A small network was shown many inputs. Here are its activations along a few directions, one row for each input.
Each table varies a few parts of the input and shows all the possible inputs, shuffled.
Descriptions start from the smaller parts, as in this example, which fits no table here: one of 2 separate values, together with either a single point or one of 9 places along a line or (one of 6 places along a line, together with one of 8 places around a ring).
Shared parts are said once, and a part with two or three values counts as separate values.
In the rows, zero is written as 128.

Other details of the inputs shift rows strongly along two fixed directions, in all tables alike. That doesn't count.

Rows:
r1: [120 105 102 147 129 110  96 125 152 168 150 108]
r2: [ 69 134 114 210 133 108 135  73 166 151 154 113]
r3: [158 146 156 104 132 138 138 138 102  87 101 160]
r4: [160 131 141 101 157 165 134 137  93 109 103 117]
r5: [ 74 146 113 204 107 103 141  73 182 144 152 131]
r6: [160 138 141 101 143 154 147 133  82  87 126 116]
r7: [149 135 144  97 148 166 140 142  95 105  96 131]
r8: [118 120  99 139 100 104 117 122 169 157 147 144]
r9: [154 138 146 101 141 148 147 133  84  85 127 110]
r10: [138  70  77  95  90  68  59 168 155 185 185 108]
r11: [ 97 133  93 207 142 132 136  66 163 171 149 108]
r12: [ 96 141 129 154 119 118 136 106 133 123 140 138]
r13: [ 92 112 118 143 110  86 115 132 151 150 156 132]
r14: [128  85  80  85  74  78  54 169 158 201 158 144]
r15: [145 134 151 101 150 165 139 153  98 103  95 125]
r16: [166 104 127  59 114  97  91 169  95 111 144 143]
r17: [129 142 165  99 137 140 149 147  93  83 111 138]
r18: [119 164 166 170 178 172 175  89 102  86 105 100]
r19: [ 68 131 114 212 137 109 140  80 168 158 150 109]
r20: [ 69 139 112 205 115 122 141  90 196 163 134 121]
r21: [175 104 118  49 114 132  84 184 101 148 113 135]
r22: [121 108  91 138 116 114 109 119 147 166 158 104]
r23: [115 123 115 147 102  81 104 114 158 143 148 149]
r24: [183 107 128  52 108 108  96 181 112 121 117 166]
r25: [147 142 151  94 130 158 147 148 116  98  92 142]
r26: [131 168 148 161 172 208 167  96 106 124  76  99]
r27: [125 115  88 137 110 127 103 124 148 185 146  98]
r28: [186 100 109  55 119 112 104 169  89 122 154 124]
r29: [ 88 158 127 219 157 146 159  51 141 129 137 101]
r30: [122  77  81  88  78  64  59 164 158 185 171 150]
r31: [ 71 140  99 201 119 128 143  78 171 167 146 133]
r32: [109 115 123 148 111  79 111 128 163 149 143 138]
r33: [114 123 102 136  95 117 105 129 174 176 129 133]
r34: [ 69 142 107 204 116 114 138  73 163 150 154 137]
r35: [118 169 160 164 155 182 175  97 127 102  73 139]
r36: [117 114 100 146 114  96 103 111 142 148 161 137]
r37: [ 79 126 114 211 146 124 132  78 170 167 148  94]
r38: [148  97 142  52 110 108 100 193 107 119 129 144]
r39: [ 76 134 111 207 132 112 144  72 162 147 167  89]
r40: [141 144 167  98 130 136 151 147 109  77 107 138]
r41: [148 143 170 102 138 133 143 145 105  82  98 146]
r42: [157 137 140  98 148 165 145 140  91 103 102 136]
r43: [159 163 164 116 153 169 169 126  94  78  80 154]
r44: [113 160 165 164 170 193 191 103 107  92  98  87]
r45: [171 104 139  54 110 109  90 193 119 121 111 154]
r46: [152 147 152 100 125 142 147 140 107  82 110 152]
r47: [118 161 167 171 183 174 182  97 102  91 100  97]
r48: [132  94 108 111 113  82 101 151 135 146 172 103]
r49: [146 136 171 100 140 148 144 154 112  94  87 141]
r50: [161 100 145  49 104 105 103 195 121 112 124 143]
r51: [159 139 140 101 150 156 146 135  86  97 110 138]
r52: [150  74  64  93  87  68  68 153 148 187 193 120]
r53: [137 164 144 166 177 184 178  84  97  99 104 112]
r54: [152 102 134  51 109 116  94 194 108 124 124 147]
r55: [156 146 152  98 131 165 133 150 114 120  73 145]
r56: [ 74 141 100 203 122 119 144  74 164 160 153 135]
r57: [141 129 161 100 152 159 144 152  96  97  99 122]
r58: [165 135 143 105 152 149 133 129  84  93 120 126]
r59: [145  85  79  89  74  51  70 158 163 168 181 157]
r60: [103 169 172 166 152 164 193 107 128  83  92 122]
Description of these inputs: one of 6 places along a line, together with either a single point or one of 9 places around a ring.
- The inputs of r13 and r19 match in every part but the place on the line of 6. If r14 is changed in the same way as r13 into r19, which row does it become? => r21
- The inputs of r20 and r1 match in every part but the place on the line of 6. If r59 is changed in the same way as r20 into r1, which row does it become? => r53
- A walk changes only the place on the ring of 9. It starts at r13 and steps to r38. List the rest of the walk in order. => r54, r30, r31, r56, r34, r12, r17
- A walk changes only the place on the line of 6. It starts at r49 and steps to r50. List the rest of the walk in order. => r38, r57, r37, r44

Rows:
r61: [184  94 118  49 118 110  75 183  99 143 130 138]
r62: [ 89 139 100 190 110 108 139  80 177 157 148 144]
r63: [ 63 147 107 226 146 150 163  64 160 157 147  86]
r64: [106 162 175 161 165 165 192 104 107  73 106 117]
r65: [158  81  77  86  88  78  62 158 140 179 179 124]
r66: [178  90 120  21  87  72  75 199 100 112 156 149]
r67: [ 77 161 115 222 149 167 170  54 152 149 131  85]
r68: [120 156 156 148 142 145 154 111 117 102 102 146]
r69: [172 159 180  66 148 182 162 156  66  54  71 164]
r70: [108 174 154 181 148 170 188  83 119  85 103 128]
r71: [189 155 157  63 159 202 165 156  61  77  69 134]
r72: [146 136 170 105 152 136 145 141  94  72 109 130]
r73: [144 100 125  75 105  84 102 174 113 113 161 139]
r74: [ 58 140 109 212 115 143 135  90 206 194 110 121]
r75: [117 135 158 103 105 131 129 161 153 124  87 165]
r76: [114  72  44 135  77  55  40 128 188 229 192 137]
r77: [103 109  98 179 134 103 105  97 163 169 161  95]
r78: [170 139 158 103 167 168 146 142  81  93  94 113]
r79: [141  96 115 101 101  57  80 153 141 140 163 144]
r80: [121 115 125 133 143 135 132 127 122 138 143 100]
- Describe the family of inputs behind these rows. => one of 2 separate values, together with either a single point or one of 9 places around a ring
- The inputs of r76 and r69 match in every part but the choice among 2 separate values. If r71 is changed in the same way as r76 into r69, which row does it become? => r62
